A small network was shown many inputs. Here are its activations along a few directions, one row for each input.
Each table varies a few parts of the input and shows all the possible inputs, shuffled.
A made-up example of a description, with smaller parts first: line(4) and (point or ring(9) or (values(2) and ring(5))).
Shared parts are said once, and a part with two or three values counts as separate values.
(in the rows, 128 means zero)

Other details of the inputs shift rows strongly along three fixed directions, in all tables alike. That doesn't count.

A family of inputs:
r1: [156 175  68 190 153 118 118 151 141 147 186  73 147]
r2: [156 197  63 148 132 126 132 131 150 149 139 139 145]
r3: [140 215  68 121 107 110 161 109 157 143 142 131 156]
r4: [122 134 113  86 128 121  78 140  42  95  94 154 137]
r5: [147 104 110 145 119 102  99 167  73 130 131  86 133]
r6: [125  55 195 129 120 133 167 130 140 159 158 120 102]
r7: [175 158  54 130 150 129 159 143 157 133 155  80 133]
r8: [114 120 155  95 103 113 102  89 103  93  58 196 143]
r9: [114 121 153  95 117 113  90 116 109  96  52 180 141]
r10: [113  73 196 153 141 131 152  97 165 137 161 121 125]
r11: [168 155  64 146 161 121 160 143 137 150 156  90 119]
r12: [109 132 157  86 112 137  88  95 114 114  45 188 114]
r13: [122 113 157  93 138 169 157 121 132 143 146 135 125]
r14: [154 213  72 137 116 127 146 117 154 137 155 133 148]
r15: [ 88 153 116 121 117  88  88 152  71 109  63 166 122]
r16: [113 133 142 101 122 119  83 100 104 121  61 189 110]
r17: [ 77  76 194 143 122 144 167 130 167 135 146 114 111]
r18: [110 129 158 104 123 120  97 116 103 110  43 181 134]
r19: [ 96  86 151 160 130 132 153 150 171 130 174  80 127]
r20: [134  93 126 134 127  96  70 194  56 119  99  89 123]
r21: [164 191  60 111 122 138 117 103 171 142 121 132 155]
r22: [108 115 200  70  79 169 192  69 208 109 126 207 120]
r23: [121 138 116  75 134 124  72 157  53  99  85 150 136]
r24: [123  74 148 169 141 146 123 107 162 138 179  84 123]
r25: [148 175 132  78  98 149 165  35 194 145 121 190 135]
r26: [141 174 118 113 112 155 162 101 180 140 120 163 141]
r27: [ 91 114 110 166 127  89  74 173  66  98 111  94 132]
r28: [161 190  69 137 136 119 141 111 157 158 122 146 160]
r29: [ 97 116 144 160 138 111  83 170  82 109 111 133 105]
r30: [139  77 166 149 128 117 147 144 122 153 174  80 114]
r31: [136 110  98 166 176 113 101 189  78 121 119  55 105]
r32: [111  76 160 174 135 137 123 134 139 116 170  99 124]
r33: [120 109 151 135 125 144 132 128 164 119 143 131 129]
r34: [138 105 124 150 134 109  95 190  74 146 113  79 120]
r35: [148 194  71 130 102 132 136 117 144 118 138 144 152]
r36: [116 104 180  69 123 168 183  85 146 145 149 183 116]
r37: [123  56 175 120 133 140 171 104 140 107 151 116  99]
r38: [128  76 158 147 157 119 146 133 117 120 159  83  94]
r39: [167 196  62 108 142 137 144 123 120 153 173 114 155]
r40: [107  95 163 177 141 155 146 155 159 135 171  90 112]
Description of these inputs: ring(5) and (values(3) or line(5)).
Changing only the ring(5) part turns r13 into r4. The same change can be made to r31. Which row results?
> r37
Changing only the ring(5) part turns r25 into r21. The same change can be made to r3. Which row results?
> r19
Start at r32 and move only the ring(5) part, one step at a time. The first step leads to r1. Which rows follow, in order?
> r2, r26, r33
Start at r12 and move only the line(5) part, one step at a time. The first step leads to r18. Which rows follow, in order?
> r26, r40, r17

A family of inputs:
r41: [144 157  69 128 133  84  76 184  38 111  94 101 139]
r42: [ 75  85 209 128 111 124 111 108 126 103  89 179 107]
r43: [149 128  68 176 184 115  76 195  71 145 150  43 128]
r44: [110  70 189 106 121 136 146 133 106 115 146 128 106]
r45: [111  98 160  98 125 133 135 142  94 116 127 142 112]
r46: [102 168  96 154 127  79  20 171  40  98  42 149 137]
r47: [ 88 114 188 105 103 130 133  81 152  99  88 197 113]
r48: [122  57 184 114 132 135 135 116 119 127 126 126 103]
r49: [165 156 115  88 107 154 221  97 191 158 159 142 132]
r50: [132  82 126 164 174 135 106 170  97 140 180  62 119]
r51: [128  99 124 156 156 132 138 176 111 144 171  64 115]
r52: [174 221  41 153 116 150 178  99 237 175 187 111 177]
r53: [135  85 136 152 138 127 156 158 130 144 174  68 113]
r54: [187 141  80 155 159 155 189 127 193 183 212  61 141]
r55: [103 102 160 171 129 133 120 129 159 139 149 113 129]
r56: [146 131 141  75 115 146 151  87 133 129 127 164 129]
r57: [131 202 124  56  74 147 170  40 195 109  71 241 149]
r58: [ 97  69 182 176 136 148 135 123 179 127 167 102 121]
r59: [193 235  16  81 115 109 118 112 102 138  89 152 170]
r60: [122 207  72 127 117  88  59 138  78 100  49 170 143]
r61: [ 76  81 206 125 116 129 114 100 134  89  91 174 105]
Describe the family of inputs behind these rows.
> ring(9) or (values(2) and ring(6))
Start at r45 and move only the ring(6) part, one step at a time. The first step leads to r44. Which rows follow, in order?
> r41, r53, r49, r51
Which other rows does r41 become when the values(2) part takes its other values? List them by row number.
> r59

A family of inputs:
r62: [108  59 183 140 148 120 112 137  85 118 122 118 112]
r63: [114  66 180 141 131 132 136 129 120 131 160 103  96]
r64: [114 129 139  91 116 122 137 133 109 124 101 150 128]
r65: [115  87 161 168 142 145 132 130 169 148 151 107 117]
r66: [120  58 184 141 143 141 133 133 123 139 151 107 122]
r67: [115  94 159 117 129 140 147 125 129 125 142 117 100]
r68: [106 163  99 109 110  88  51 137  54  79  42 175 138]
r69: [132 137  91 131 154 114  82 171  76 132 111  95 138]
r70: [120  86 163 117 140 149 143 129 131 132 132 122 126]
r71: [147 154  92 126 134 110 127 134 108 144 136 116 141]
r72: [144 155 138  75  82 143 176  85 155 138 122 176 125]
r73: [121  65 183 144 124 133 141 145 124 124 159 108 103]
r74: [115  65 175 136 142 139 144 142 128 115 155 104  96]
r75: [ 98  73 185 168 128 128 134 138 150 127 135 105 110]
r76: [ 94  64 182 133 138 125 124 161  90 113 117 113 112]
r77: [114 164 139  81  81 104 107 102 115  94  37 202 134]
r78: [101 141 154  92 110 118  74 118  90 103  32 214 118]
r79: [150 161  73 171 145 110 112 137 147 136 142  82 146]
r80: [148 156  71 164 138 120 102 143 148 140 148  85 157]
r81: [132 159  90 116 121 114 102 162  80 119 100 118 122]
r82: [114  60 183 135 142 136 128 131 124 144 155 105 119]
r83: [142 144 135  61 109 145 143 101 131 113  83 190 134]
r84: [130 164 124 124 106 142 171 105 186 148 132 166 135]
r85: [125  86 159 120 144 140 148 126 131 116 139 126 114]
r86: [104 101 166 166 145 139 141 131 157 134 171 112 116]
r87: [112 158 133  77  90 103 104  91 112  89  48 207 134]
r88: [158 148 117  88 115 161 170 101 171 136 138 149 131]
r89: [ 96  61 178 120 143 133 101 149  95 121 121 110 102]
r90: [ 75  78 194 135 127 102  73 141  75  91  54 167  93]
r91: [133 178  81 170 136 125 116 158 134 137 163  95 151]
r92: [133  81 161 140 132 149 137 127 141 148 171  95 111]
r93: [107  98 167 159 143 153 126 128 158 134 174 108 128]
r94: [123  63 180 144 135 132 139 135 123 121 160 109  99]
r95: [149 148 126  94 102 127 153 116 129 125 113 167 138]
r96: [154 148 136  78 102 138 179  82 156 127 122 185 135]
r97: [157 158  69 139 144 138 118 155 124 149 153  77 133]
r98: [ 74  79 194 133 136 109  66 138  71  92  58 174  93]
r99: [158 159  70 146 136 127 135 169 124 134 154  83 134]
r100: [132 153 130  64 104 143 180  83 159 134 118 174 125]
r101: [127 141  87 129 153 106  84 163  69 121 108  99 122]
r102: [123  88 166 128 132 129 150 121 122 132 141 127 123]
r103: [129 166 143  94 107 156 153  81 178 136 117 192 139]
r104: [148 155  72 141 141 111 109 182  90 121 123  97 140]
r105: [145 156 124 119 111 148 157  86 193 145 120 150 141]
r106: [138 152 117 114 110 135 160  78 187 130 135 151 145]
r107: [151 150 125 101 104 139 186 101 159 149 139 153 148]
r108: [110  81 156 158 132 146 127 123 163 131 167 102 134]
r109: [102  97 164 140 125 149 119 117 144 121 147 132 131]
r110: [153 159  74 147 130 114 128 157 117 156 160  83 141]
r111: [121 155 132  93  82 140 166  81 177 121 118 183 148]
r112: [174 153  74 149 140 130 115 153 123 146 158  88 140]
r113: [ 92  64 179 126 148 119 117 149  90 116 123 112 104]
r114: [139 159 123 123 110 136 169  85 188 138 123 151 134]
r115: [103  71 182 167 144 130 127 121 150 124 136 105 106]
r116: [135 178  81 172 139 123 117 161 137 144 158  98 144]
r117: [133 159  89 148 116 109 115 141 138 125 127 112 150]
r118: [101 156 103 131 130  95  37 149  40  81  59 156 134]
r119: [106  99 165 166 152 143 136 125 157 134 170 111 116]
r120: [171 152  72 153 151 119 126 147 118 140 159  91 145]
r121: [131 158 134 103 108 141 164  72 182 136 101 187 128]
r122: [118 148 108 129 125  88  31 155  60  93  38 142 134]
r123: [142 151  93 113 129 110  80 145  77 133  99 127 134]
r124: [147 163  74 171 138 106 116 143 147 135 143  82 146]
r125: [149 157  68 141 159 121 130 149 120 148 153  81 143]
r126: [120  84 164 142 131 129 156 138 137 150 171  98 124]
r127: [125  80 160 142 148 132 150 121 136 148 172  99 121]
r128: [152 149 116  92 119 146 185 102 167 130 139 153 135]
r129: [150 150 119  92 115 139 172  82 160 151 145 149 132]
r130: [117 163 136  94  84 147 166  84 172 121 124 187 146]
r131: [126 154 121  77 103 130 151 117 128 129 104 159 127]
r132: [111 173  84 134 125  96  54 152  57  91  75 148 141]
r133: [ 72  81 194 134 131 105  71 144  72  93  61 173  92]
r134: [140 167  75 179 135 116 123 160 145 150 139  94 141]
r135: [122  83 158 140 136 130 150 126 137 146 175  97 111]
r136: [144 150 118  93 121 146 189  98 162 140 135 149 140]
r137: [137 175  77 170 153 127 110 141 132 134 163  95 148]
r138: [163 156  66 146 152 130 129 153 123 132 155  84 131]
r139: [130  83 158 144 138 140 145 120 137 142 173  96 105]
r140: [156 146  94 122 134 114  87 152  82 121 102 131 142]
r141: [146 157  84 121 138 129 125 135 113 132 131 108 122]
r142: [163 152  89 131 134 122 122 132 112 128 136 118 129]
r143: [154 155  68 147 160 126 135 151 119 143 149  83 147]
r144: [125 152 129  93  99 142 159  65 176 118 118 183 144]
r145: [127 174  96 148 135 123 113 134 126 123 140 126 143]
Describe the family of inputs behind these rows.
> line(4) and (ring(9) or (values(2) and ring(6)))
Changing only the line(4) part turns r130 into r109. The same change can be made to r111. Which row results?
> r108
Changing only the line(4) part turns r126 into r71. The same change can be made to r117. Which row results?
> r87
Which other rows does r136 become when the values(2) part takes its other values? List them by row number.
> r102

A family of inputs:
r146: [137 216  57 103 124 122 113 148 108 109  79 158 147]
r147: [130  91 147 174 152 143 148 106 174 146 213  81 126]
r148: [ 98 105 173 112 120 139 146 131 149 109 107 150 104]
r149: [139 115  83 190 158 105  74 175 103 120 120  57 129]
r150: [167 176  65  72 116 103 103 149  43 120  72 161 127]
r151: [101 117 171  89  95 128 147 112 144 103  75 176 105]
r152: [ 99  50 199 136 136 139 127 120 151 114 112 122  94]
r153: [152 132 113 164 112 139 189 125 203 171 205  85 158]
r154: [ 85  83 188 153 141 119 125 148 118 118 126 125  90]
r155: [139 167  72 176 131  92 116 158 110 134 125  92 133]
r156: [127 155  85 161 157 111  63 146  77 119 127 108 133]
r157: [113 164  87 163 150 106  86 171  74 117 125 111 129]
r158: [104 102 173  84 110 132  95  93 111  82  81 180 120]
r159: [143 115  94 190 150  98  64 174  93 139 134  66 149]
r160: [145 135  76 119 148 105 108 180  50 128 120  89 126]
r161: [161 127 102 153 134 154 177  98 216 146 207  84 152]
r162: [163 197  62 116 108 105  93 121 111 141  64 153 158]
r163: [140 196  79 104 134 118  67 140  80 128  55 172 149]
r164: [151 176  76 128 125 116  75 131 101 135 118 127 159]
r165: [ 89 118 181  96  98 113 114 102  96  89  93 190 114]
r166: [139 173 106 139 135 151 199 110 194 157 180 130 136]
r167: [123  39 200  96 140 138 148 125 101 129 141 121  91]
r168: [140 133 127 123 139 156 161 106 192 138 138 129 125]
r169: [131 154  93 160 169 117  86 150  96 127 115 115 126]
r170: [188 121 106 126 135 162 205 129 168 173 217  81 128]
r171: [101  39 195 177 149 111 106 128 117 113 141 100 106]
r172: [154 207  98  75  74 147 180  75 186 150 143 184 167]
r173: [150 136 111 156 139 170 162 107 199 178 216  91 153]
r174: [114 181  86 136 129 103  79 150  66 105 105 141 134]
r175: [136 118 137 162 158 145 163 111 187 157 172 104 115]
r176: [133 190  79 131 131 120 104 165 101 141 106 134 150]
r177: [109  55 178 147 133 124 108 126 129  99 119 114 117]
r178: [ 95  47 196 175 156 118 108 136 123 126 130  98  86]
r179: [153 212  93  91  88 130 201  75 198 149 117 182 136]
r180: [131 141 129 132 142 155 158  89 171 145 160 143 129]
r181: [141 178  64 127 138 130  83 134 107 111 113 125 148]
r182: [143 114 122 175 157 173 165 124 200 184 224  73 144]
r183: [ 83  33 222 152 117 126 127 140 127 121 160 112 115]
r184: [143 152 136 101 120 151 154  93 180 158 112 169 135]
r185: [102  77 181 156 120 113 149 123 139 116 148 121 114]
r186: [ 85 130 183  49  80 145 134  84 121  77  66 228 118]
r187: [135 200 110  75  89 155 171  90 166 147 118 198 154]
r188: [ 87  71 181 137 123 129 113 143 115  93 143 115 114]
r189: [134 142 103 154 138 168 192 130 203 149 211  88 141]
r190: [ 91 146 172  60  79 132 108 100  95 103  63 224 130]
r191: [103  77 200 112 117 123 126  78 131 102 113 172 113]
r192: [ 88  56 201 128 112 130 140 123 140  92 141 130 113]
r193: [150 203  55 109  98  99 113 135 112 100  78 152 159]
r194: [ 96 107 171  87 125 146 102 103 111  90  73 187 114]
r195: [151 130  73 119 147 100 105 179  51 130 124  95 120]
r196: [161 156  87  88 140 111  96 158  46 118  90 111 132]
r197: [136 126 128 160 120 138 175 139 190 174 176  91 132]
r198: [168 113  92 146 167 115  92 187  54 137 149  54 122]
r199: [115  77 173  74 136 127 138 124  80 116 103 134 107]
r200: [160 201  96  89  72 137 195  81 196 160 113 179 159]
r201: [116 109 104 210 158  86  81 190  80 117 171  49 129]
r202: [140 118  94 183 151 101  59 171  88 136 146  68 149]
r203: [121  72 170  74 134 122 135 124  82 119 108 140 101]
r204: [126  79 178  80 121 134 140 136  76 113 109 140 103]
r205: [152 174 122  77  93 141 158  72 181 154  84 193 141]
r206: [134 149  85 187 154 115 105 198 118 159 154  64 136]
r207: [ 92  56 200 130 154 156 125 124 143 109 124 133 101]
r208: [151 172  97 112  91 142 197  95 204 137 135 141 144]
r209: [108  86 178 135 125 112 113 103 117 113  85 151 104]
Describe the family of inputs behind these rows.
> values(2) and (ring(5) or (values(3) and ring(9)))
Changing only the values(2) part turns r163 into r176. The same change can be made to r196. Which row results?
> r204
Which other rows does r187 become when the ring(9) part takes its other values? List them by row number.
> r153, r172, r176, r183, r190, r197, r200, r206
Which other rows does r189 become when the values(2) part takes its other values? List them by row number.
> r194
Which other rows does r155 become when the values(3) part takes its other values? List them by row number.
> r200, r208
Which other rows does r199 become when the ring(5) part takes its other values? List them by row number.
> r167, r196, r198, r203
Which other rows does r170 become when the ring(5) part takes its other values? List them by row number.
> r150, r160, r195, r204
Which other rows does r163 become when the values(3) part takes its other values? List them by row number.
> r169, r207
Which other rows does r166 become when the values(2) part takes its other values? List them by row number.
> r169
